A small network was shown many inputs. Here are its activations along a few directions, one row for each input.
In each table, some parts of the input vary, and every possible input appears once, in random order.
Descriptions start from the smaller parts, as in this example, which fits no table here: one of 3 separate values, together with either a single point or one of 11 places along a line or (one of 4 places along a line, together with one of 5 places around a ring).
Shared parts are said once, and a part with two or three values counts as separate values.

Other details of the inputs vary at random and push rows far along two fixed directions, the same in every table; ignore that.

A family of inputs:
x1: 82	57	-28	22	11	48	-17	20	74	-31	21	92	6	-62
x2: 68	-6	-20	-4	-5	-27	28	67	-37	57	32	56	24	-8
x3: 75	-14	-14	-11	-1	-22	32	44	-50	40	24	64	-20	-30
x4: -40	-14	29	-30	22	-57	8	4	-43	43	-7	-47	4	34
x5: -43	-10	-6	20	-19	43	-30	-33	38	-39	-3	-26	20	12
x6: -27	-30	33	-38	31	-40	6	-16	-54	31	-10	-35	-22	30
x7: 66	-27	-15	-13	-12	-31	13	52	-42	49	27	63	8	-29
x8: 78	1	-16	-4	-3	-15	40	50	-55	41	21	61	-32	-24
x9: -48	9	-6	24	-23	37	-18	-16	46	-34	-5	-38	33	19
x10: 70	-3	-24	-10	5	-53	34	49	-29	52	22	61	26	-15
x11: -36	14	-13	16	7	22	-2	-50	47	-46	-16	-24	22	21
x12: -43	-10	-5	12	-29	25	-31	-37	45	-41	-15	-31	18	-4
x13: -46	-29	38	-20	0	-34	-8	23	-54	45	-4	-51	-23	22
x14: -38	-29	32	-27	19	-24	-5	10	-59	43	8	-43	-5	42
x15: -41	-5	-3	12	-24	15	-24	-41	51	-42	-18	-29	22	1
x16: 66	20	-58	36	-45	8	8	18	71	-30	11	71	50	-48
x17: -39	-26	40	-28	7	-56	-1	6	-45	39	-17	-47	-19	17
x18: 78	-6	-21	-14	11	-47	38	41	-34	43	19	64	6	-18
x19: -46	-20	36	-18	3	-34	-2	28	-53	46	-2	-53	-16	30
x20: -34	3	-5	23	-8	53	-11	-42	31	-49	-7	-26	-8	10
x21: -28	-36	31	-39	26	-31	0	-13	-60	32	-6	-36	-26	25
x22: -41	31	24	0	16	35	-64	-17	69	-32	-6	-20	12	-10
x23: 77	15	-57	35	-35	37	15	0	51	-40	11	79	13	-55
x24: -43	-26	33	-26	8	-30	-5	20	-55	46	5	-49	-6	36
x25: -18	-3	33	-31	39	-40	26	-19	-64	21	-18	-40	-42	33
x26: 59	11	-53	41	-62	19	-1	25	66	-29	5	68	30	-65
x27: -39	-5	-8	19	-10	49	-20	-38	36	-44	-5	-24	6	13
x28: 70	7	-56	32	-40	19	3	5	65	-31	11	80	44	-48
x29: -31	23	-10	20	9	26	7	-54	43	-51	-18	-26	9	17
x30: -43	-38	37	-33	4	-35	-13	9	-56	39	-2	-44	-14	19
x31: 83	22	-22	-6	15	-43	59	39	-43	40	10	63	-15	-18
x32: -19	25	64	-47	73	-14	-19	0	-47	31	-7	-27	-60	15
x33: -28	-8	33	-22	34	-16	21	4	-64	35	1	-46	-25	45
x34: -26	10	-5	15	-9	42	-6	-58	27	-59	-25	-24	-21	0
x35: -26	-18	37	-31	24	-18	12	-11	-75	23	-11	-36	-54	23
x36: 71	16	-59	35	-34	14	9	8	66	-32	13	77	51	-41
x37: -49	18	-7	26	-18	6	-9	-28	56	-38	-23	-37	25	7
x38: -38	10	-10	23	-3	49	-7	-31	39	-41	-5	-30	19	27
x39: -51	15	-3	32	-28	33	-15	-8	48	-34	-13	-42	23	14
x40: -38	-10	-6	13	-11	44	-21	-44	34	-49	-9	-20	4	5
x41: -34	12	-7	25	-6	53	-6	-38	32	-48	-5	-28	-2	18
x42: -51	-6	0	23	-36	29	-29	-22	43	-42	-17	-33	7	-8
x43: -36	27	23	-2	28	42	-63	-28	64	-35	-4	-14	13	-3
x44: 79	10	-18	-2	0	-15	46	55	-55	42	23	60	-26	-16
x45: -19	-11	37	-34	31	-35	20	-21	-65	22	-20	-36	-48	26
x46: -27	5	-3	14	-2	31	-5	-59	39	-55	-20	-22	-4	6
x47: 80	21	9	-30	44	-23	-7	62	-18	54	30	77	-12	-36
x48: -39	3	-10	21	-8	50	-14	-34	36	-44	-3	-26	11	22
x49: -21	-13	33	-32	41	-42	20	-17	-58	26	-10	-40	-28	34
x50: -40	9	66	-40	46	-36	-41	30	-28	49	-5	-39	-29	6
x51: 80	18	-18	0	4	-16	53	58	-52	44	21	57	-18	-11
x52: 68	2	-58	32	-45	28	-3	8	59	-31	14	78	41	-53
x53: -44	9	-3	23	-22	7	-15	-30	54	-43	-24	-36	20	2
x54: 60	-19	-17	-6	-23	-32	14	69	-36	57	30	53	8	-27
Description of these inputs: one of 6 places along a line, together with either a single point or one of 8 places along a line.
Question: Changing only the place on the line of 6 turns x26 into x21. The same change can be made to x39. Which row results?
Answer: x38
Question: Which other rows agree with x46 in the place on the line of 6? List them by row number.
Answer: x1, x3, x20, x23, x29, x33, x41, x49
Question: A walk changes only the place on the line of 6. It starts at x44 and steps to x41. List the rest of the walk in order.
Answer: x48, x14, x24, x19
Question: Change only the place on the line of 8 in x51. List by row number the other rows that result.
Answer: x8, x25, x31, x34, x35, x44, x45

A family of inputs:
x55: -23	-1	24	-15	18	-13	-14	-4	-12	13	-7	-19	-26	-1
x56: -16	7	-3	12	-17	4	-17	-7	44	-19	-9	-16	21	-5
x57: -15	-3	29	-20	7	-5	-17	-7	-21	9	-13	-20	-27	0
x58: -14	2	28	-18	29	-12	-10	-7	-10	12	0	-22	-5	12
x59: -18	-8	18	-19	32	-5	-3	-9	-14	9	-4	-14	-13	17
x60: -22	-2	-9	16	-21	7	-18	-12	35	-21	-9	-10	7	-14
x61: 40	15	-32	24	-24	1	28	20	24	-4	8	30	24	-15
x62: -29	-23	13	-9	5	-19	-9	-7	-19	12	-2	-25	-2	5
x63: -19	4	12	-5	20	-5	13	-9	-26	6	-6	-24	-28	12
x64: 25	-8	-14	3	-9	-27	33	28	-31	30	9	18	-6	-9
x65: -19	-27	11	-18	-4	-5	-5	-14	-29	10	-7	-23	-3	14
x66: -9	23	6	7	3	15	-19	-13	44	-21	-7	-8	5	-8
x67: 33	-4	2	-11	17	-21	5	22	-25	29	14	32	-13	-22
x68: 41	-5	-34	20	-31	8	15	11	14	-12	13	42	12	-18
x69: 32	-13	-8	-13	3	-29	16	27	-18	36	14	20	17	-1
x70: -11	5	-10	7	8	29	-11	-28	28	-27	-2	2	-2	-5
x71: -10	4	-12	19	-13	13	1	-19	32	-23	-3	-13	24	13
x72: -12	-9	27	-20	14	0	-14	-14	-27	5	-7	-17	-19	3
x73: -24	-15	9	-5	-7	-12	16	-6	-28	4	-5	-30	-15	18
x74: -9	-7	-12	17	-28	25	-3	-26	14	-29	-9	-8	9	4
x75: -18	-5	-6	11	-27	10	-19	-12	33	-27	-8	-9	4	-12
x76: -7	15	-9	15	-5	30	5	-22	19	-37	-6	-7	-14	-1
x77: -23	-18	20	-15	-13	-16	-15	-3	-21	12	-14	-28	-10	2
x78: 34	13	6	-17	21	-26	3	28	-21	31	12	31	4	-11
x79: 34	-3	8	-12	22	-22	7	28	-19	28	10	34	-7	-16
x80: -27	-25	6	-12	7	-13	-2	-11	-20	14	-1	-23	-2	14
x81: -14	15	6	10	3	17	-19	-11	42	-25	-12	-1	-3	-11
x82: -12	1	-13	19	-31	25	8	-21	14	-30	-13	-13	4	0
x83: -24	15	4	23	-12	71	-30	24	20	-13	21	-11	-2	7
x84: 53	11	-24	14	-15	23	10	4	7	-14	6	47	-2	-22
x85: 40	4	-25	15	-18	-3	3	19	31	-2	13	36	34	-26
x86: -27	-6	17	-14	9	-24	-10	-2	-15	14	-4	-26	15	16
x87: -12	-10	-6	10	-25	20	-18	-22	20	-28	-9	-7	14	-10
x88: -5	27	-6	16	5	24	8	-17	30	-29	-7	-13	3	6
x89: -5	14	-4	4	12	25	-10	-23	36	-24	-1	-4	12	5
x90: -17	-4	14	-7	23	-4	3	-14	-25	7	-2	-18	-24	17
x91: 39	-9	-3	-20	13	-12	11	19	-29	23	16	33	-16	-11
x92: -28	-21	18	-10	10	-21	-7	-2	-13	11	-6	-23	3	11
x93: -21	15	-6	10	-17	3	-20	-6	39	-19	-11	-11	25	-3
x94: -3	16	-7	14	-10	35	4	-25	13	-35	-13	-8	-12	-3
x95: -10	36	-9	15	5	22	4	-16	26	-30	-9	-8	6	8
x96: -24	-26	16	-14	-1	-17	-10	-7	-21	6	-1	-24	-5	8
x97: -27	-24	11	-13	11	-15	0	-5	-14	13	-5	-21	3	20
x98: 44	14	-16	8	-16	8	-5	18	26	-10	8	48	-7	-39
x99: -13	-7	17	-13	17	-2	2	-14	-28	1	-1	-18	-27	19
x100: 30	-24	-11	-15	-8	-22	13	22	-29	26	15	26	0	-8
x101: -17	7	-15	7	-9	13	-10	-18	32	-21	-3	-6	32	9
x102: 46	8	-18	8	-8	13	-2	10	20	-14	14	50	0	-35
x103: -10	5	20	-11	28	-8	4	-10	-17	10	-1	-24	-10	26
x104: 28	1	-10	-5	-2	-31	21	28	-27	32	11	22	15	8
x105: -16	-4	-12	22	-12	15	2	-18	29	-26	-7	-6	16	10
x106: 44	22	-26	21	-3	13	25	18	21	-12	4	43	0	-21
x107: 37	0	-1	-6	20	-18	21	25	-26	26	9	32	-12	-1
x108: -27	5	9	-5	3	-20	15	0	-22	12	-8	-32	6	27
x109: -18	8	17	-23	31	-8	-6	-9	-16	12	-2	-16	-2	22
x110: 23	-12	1	-7	-5	-37	6	39	-13	34	3	22	2	-16
x111: -11	-11	19	-24	16	5	-7	-18	-29	6	-6	-16	-20	11
x112: -17	-5	-18	23	-17	17	0	-23	23	-25	-3	-7	10	4
x113: -15	13	17	-13	27	-9	1	-9	-22	9	-4	-19	-6	28
x114: 31	20	8	-17	14	-30	1	35	-15	34	6	28	-3	-14
x115: 26	-7	-9	2	-4	-28	35	33	-26	29	5	19	0	-2
x116: 22	3	-25	32	-40	49	-11	63	13	12	35	32	20	-15
Question: Changing only one part turns x86 into x78. The same change can be made to x74. Which row results?
Answer: x84
Question: Changing only one part turns x61 into x88. The same change can be made to x80. Which row results?
Answer: x70
Question: What do these inputs look like to the network?
Answer: one of 2 separate values, together with either a single point or (one of 5 places along a line, together with one of 6 places along a line)
Question: Change only the choice among 2 separate values in x90. List by row number the other rows that result.
Answer: x112
Question: Change only the choice among 2 separate values in x57. List by row number the other rows that result.
Answer: x77
Question: Change only the place on the line of 6 in x98. List by row number the other rows that result.
Answer: x55, x57, x66, x81, x114
Question: Change only the place on the line of 5 in x68. List by row number the other rows that result.
Answer: x73, x75, x96, x100

A family of inputs:
x117: -4	0	-11	8	-9	12	5	-26	18	-28	-14	0	-9	-4
x118: 28	11	-5	-10	9	-19	11	20	-4	22	10	19	11	-1
x119: 39	4	-17	3	-9	-12	-5	12	32	0	9	40	23	-33
x120: 15	10	-27	22	-19	23	3	-32	44	-48	-13	23	11	-14
x121: -21	3	11	-5	9	-7	-15	-3	6	0	-8	-10	11	7
x122: 20	-17	11	-23	15	-22	20	27	-71	46	17	9	-30	5
x123: -2	-37	33	-42	23	-36	15	14	-91	54	3	-15	-45	20
x124: 2	10	-18	21	-21	20	-22	-9	60	-35	-1	17	16	-29
x125: -9	7	-2	8	-3	18	3	-17	-1	-19	-5	-13	-8	1
x126: -8	16	-1	10	-10	25	-11	-2	21	-18	-1	-9	5	1
x127: 23	11	-5	-5	2	-13	10	29	-7	21	10	19	-2	-5
x128: -7	8	10	-9	11	-13	-2	5	-9	10	0	-9	3	16
x129: -57	-3	21	7	10	39	-16	-30	5	-27	-6	-51	-14	32
x130: 26	-14	-1	-5	-9	-3	-15	27	-7	20	17	28	-5	-24
x131: 19	12	-28	26	-25	46	-20	11	48	-26	10	37	19	-29
x132: -47	-8	12	-6	12	8	-6	-60	12	-35	-27	-48	-5	25
x133: -13	8	1	10	-9	22	-20	-1	24	-13	-5	-5	10	-8
x134: 44	16	-25	16	1	3	20	13	23	-3	10	37	18	-13
x135: -58	4	12	4	10	16	-5	-47	8	-30	-17	-51	-14	24
x136: 12	7	-8	3	-2	-3	-4	21	13	8	3	21	9	-16
x137: -9	-1	10	-9	4	11	-9	13	-17	12	10	-10	-11	12
x138: -7	-8	6	-3	-5	7	4	-21	-11	-11	-13	-13	-18	2
x139: 37	4	-15	7	-14	-11	-9	16	27	-3	8	44	19	-32
x140: 32	5	-13	-5	11	-20	24	4	-16	13	6	21	2	-6
x141: -40	-3	29	-6	17	6	-2	-12	-22	3	-9	-48	-18	29
x142: -41	-1	27	-7	25	-9	0	-19	-17	2	-11	-43	-9	37
x143: 5	-9	20	-30	26	-44	5	24	-37	49	4	0	2	6
x144: 11	-53	-14	-6	-40	-62	39	50	-68	64	14	-4	22	15
x145: -58	-8	29	-3	-2	15	-38	-33	19	-23	-15	-53	-5	9
x146: 42	21	-32	29	-13	19	17	18	36	-16	10	44	12	-22
x147: 29	5	-11	-1	5	-19	20	7	-20	11	5	25	-2	-5
Question: What do these inputs look like to the network?
Answer: either a single point or (one of 5 places along a line, together with one of 6 places along a line)

A family of inputs:
x148: -28	6	14	1	7	24	-28	-5	15	-12	-1	-15	-4	7
x149: -14	27	-13	32	-15	57	-32	-7	75	-48	0	4	16	-18
x150: 66	10	-30	18	-17	9	21	26	2	2	17	59	-6	-36
x151: 20	7	-15	11	-14	25	-3	-5	17	-18	2	21	-6	-20
x152: 23	-20	28	-41	38	-62	17	31	-68	65	8	10	-21	5
x153: 61	-2	-14	-6	-3	-8	13	42	-20	29	21	62	-8	-32
x154: 20	5	8	-21	19	-27	0	18	-19	28	6	17	0	-7
x155: -33	-23	-36	40	-68	6	-6	-16	55	-34	-9	-21	64	1
x156: -76	-13	61	-46	52	-37	-22	-19	-46	35	-12	-77	-24	49
x157: -7	23	-28	34	-23	60	-1	-31	52	-62	-10	9	5	-5
x158: -68	-6	41	-23	28	-17	-8	-46	-26	-9	-26	-70	-25	40
x159: 26	-7	-2	-7	12	-8	32	15	-51	26	11	11	-22	10
x160: -21	-32	-36	34	-75	11	-3	8	32	-17	4	-11	48	-3
x161: 70	3	-19	-6	8	-31	45	27	-37	31	14	48	-4	-9
x162: 4	25	-25	32	-16	40	4	-42	63	-61	-14	4	16	-5
x163: -72	-9	35	-17	31	-4	-17	-52	-6	-16	-28	-71	-18	37
x164: -29	6	35	-20	30	-22	-18	3	-10	24	-5	-32	-3	13
x165: 58	-1	-5	-14	4	-15	7	53	-29	38	23	51	-8	-25
Question: What do these inputs look like to the network?
Answer: one of 2 separate values, together with either a single point or one of 8 places along a line
Question: Changing only the choice among 2 separate values turns x159 into x161. The same change can be made to x153. Which row results?
Answer: x152
Question: Change only the choice among 2 separate values in x162. List by row number the other rows that result.
Answer: x157
